[ 0.75  0.92 -2.86  0.10  3.54  1.35  2.28 -1.26  1.14 -8.90 -0.63 -3.06
 -3.82 -3.98] -> J_900
[ 4.76  0.35 -5.79  3.82 -0.76  1.81  4.10  4.28 -2.35 -4.80  2.85 -0.85
 -0.65  2.00] -> J_975
[-1.11  2.70 -0.06  3.94  3.18 -2.36 -4.67 -5.15 -0.38  7.05 -1.34  1.90
  1.87 -1.94] -> J_458
[ 1.14 -7.09 -4.88  2.91 -0.12  1.36  2.13 -1.06 -1.08 -0.63  3.66  3.59
 -4.11 -3.82] -> J_782
[ 4.76  0.35 -5.79  3.82 -0.76  1.81  4.10  4.28  2.83  4.32  0.94  1.45
  2.02  0.59] -> J_697
[ 0.75  0.92 -2.86  0.10  3.54  1.35  2.28 -1.26  1.14 -8.90 -0.63 -3.06
  1.92 -6.05] -> J_172
[ 3.66 -1.74  0.89 -3.19 -1.88  3.33  4.82  5.47  0.41 -4.48  1.33  1.19
 -0.30  5.61] -> J_816
asked: [ 0.75  0.92 -2.86  0.10  3.54  1.35  2.28 -1.26  1.14 -8.90 -0.63 -3.06
  1.92 -6.05] => J_172
asked: [ 4.76  0.35 -5.79  3.82 -0.76  1.81  4.10  4.28 -2.35 -4.80  2.85 -0.85
 -0.65  2.00] => J_975
len: [-1.11  2.70 -0.06  3.94  3.18 -2.36] => 6

[-8.16 -5.69 -2.96 -5.95 -4.82 -3.33 -6.47 -7.90 -4.63 -2.29 -5.91 -1.67
  0.00 -0.50 -0.31] -> J_507
[-8.52 -3.54 -2.66 -8.90 -7.36 -4.51 -5.47 -6.67 -4.31 -3.53 -8.15 -4.81
 -3.67 -5.61 -4.67] -> J_693
[ 0.72 -5.60  1.34 -4.54 -5.56 -6.09 -7.77 -8.03 -4.55 -3.35 -6.91 -3.76
 -4.59 -7.17 -6.00] -> J_419
[-4.58 -4.70 -6.03 -8.12 -6.56 -3.02 -5.60 -6.29 -4.86 -4.22 -8.52 -3.53
 -2.66 -4.57 -4.14] -> J_971
asked: [-7.36 -4.51 -5.47 -6.67 -4.31 -3.53 -8.15] => J_693
asked: [-8.52 -3.53 -2.66] => J_971
common J_971 J_419:  => [-5.60]

[-3.52 -0.32 -1.30 -2.73 -2.08 -2.70 -3.94  0.69 -2.11  3.29 -2.35 -3.07
  1.11 -3.69 -0.30] -> J_968
[ 2.41  0.93 -1.09 -1.82 -1.82 -1.06 -2.54 -0.85  0.42  3.00 -2.28  2.30
  0.61 -0.25 -0.50] -> J_674
[-0.84 -0.45 -2.35 -1.81 -0.46 -2.69 -3.31  0.00 -1.47  3.51  2.30 -2.48
  0.89 -1.20 -1.15] -> J_776
[-1.59 -3.99 -1.09 -3.79 -2.00 -3.13 -3.04 -1.97 -2.73  1.09  1.83 -0.85
  0.70 -4.17 -2.39] -> J_156
[-0.21 -0.95 -2.30 -1.80 -0.40  5.37 -6.20  1.50 -3.83  0.92  2.02  0.26
 -5.43 -0.18 -4.96] -> J_324
[-3.34  1.62 -5.41 -2.41 -0.45 -0.06 -2.85 -0.56 -3.05  2.96 -1.41 -2.62
 -2.52 -2.53 -4.09] -> J_316
[-3.14  0.91 -0.86 -1.99  0.68  0.79  0.45 -1.29 -2.35  0.66 -1.12 -1.32
 -2.98 -2.24 -4.19] -> J_797
[-2.83  3.28 -4.06 -4.31 -1.69 -7.74 -6.31  3.84 -3.94  9.91  2.05 -5.91
  5.62 -3.87 -0.56] -> J_552
[ 0.96 -0.79 -3.86  3.67  0.34  5.57  3.08 -5.18 -0.77  3.66 -3.87  3.31
 -6.71 -0.71 -6.07] -> J_615
[-6.76 -0.51  3.67 -0.01  1.50 -3.83  0.26  5.37 -0.40  2.02  0.92 -6.20
  4.99 -1.68  5.94] -> J_890
[-0.41 -1.18 -1.31 -2.32  0.09 -1.86 -1.87 -1.66 -0.52  2.85  1.27 -0.33
 -0.44 -0.97 -1.84] -> J_4
[-3.04 -2.08 -0.89 -3.12 -3.78 -3.46 -3.50 -0.36 -4.45  0.41 -0.59 -4.68
  1.53 -6.35 -2.69] -> J_529
asked: [-0.84 -0.45 -2.35 -1.81 -0.46 -2.69 -3.31  0.00 -1.47  3.51  2.30 -2.48
  0.89 -1.20 -1.15] => J_776
next: [ 1.50 -3.83  0.26  5.37 -0.40  2.02  0.92 -6.20] => [4.99]
asked: [ 1.62 -5.41 -2.41 -0.45 -0.06] => J_316
common J_890 J_615:  => [3.67]

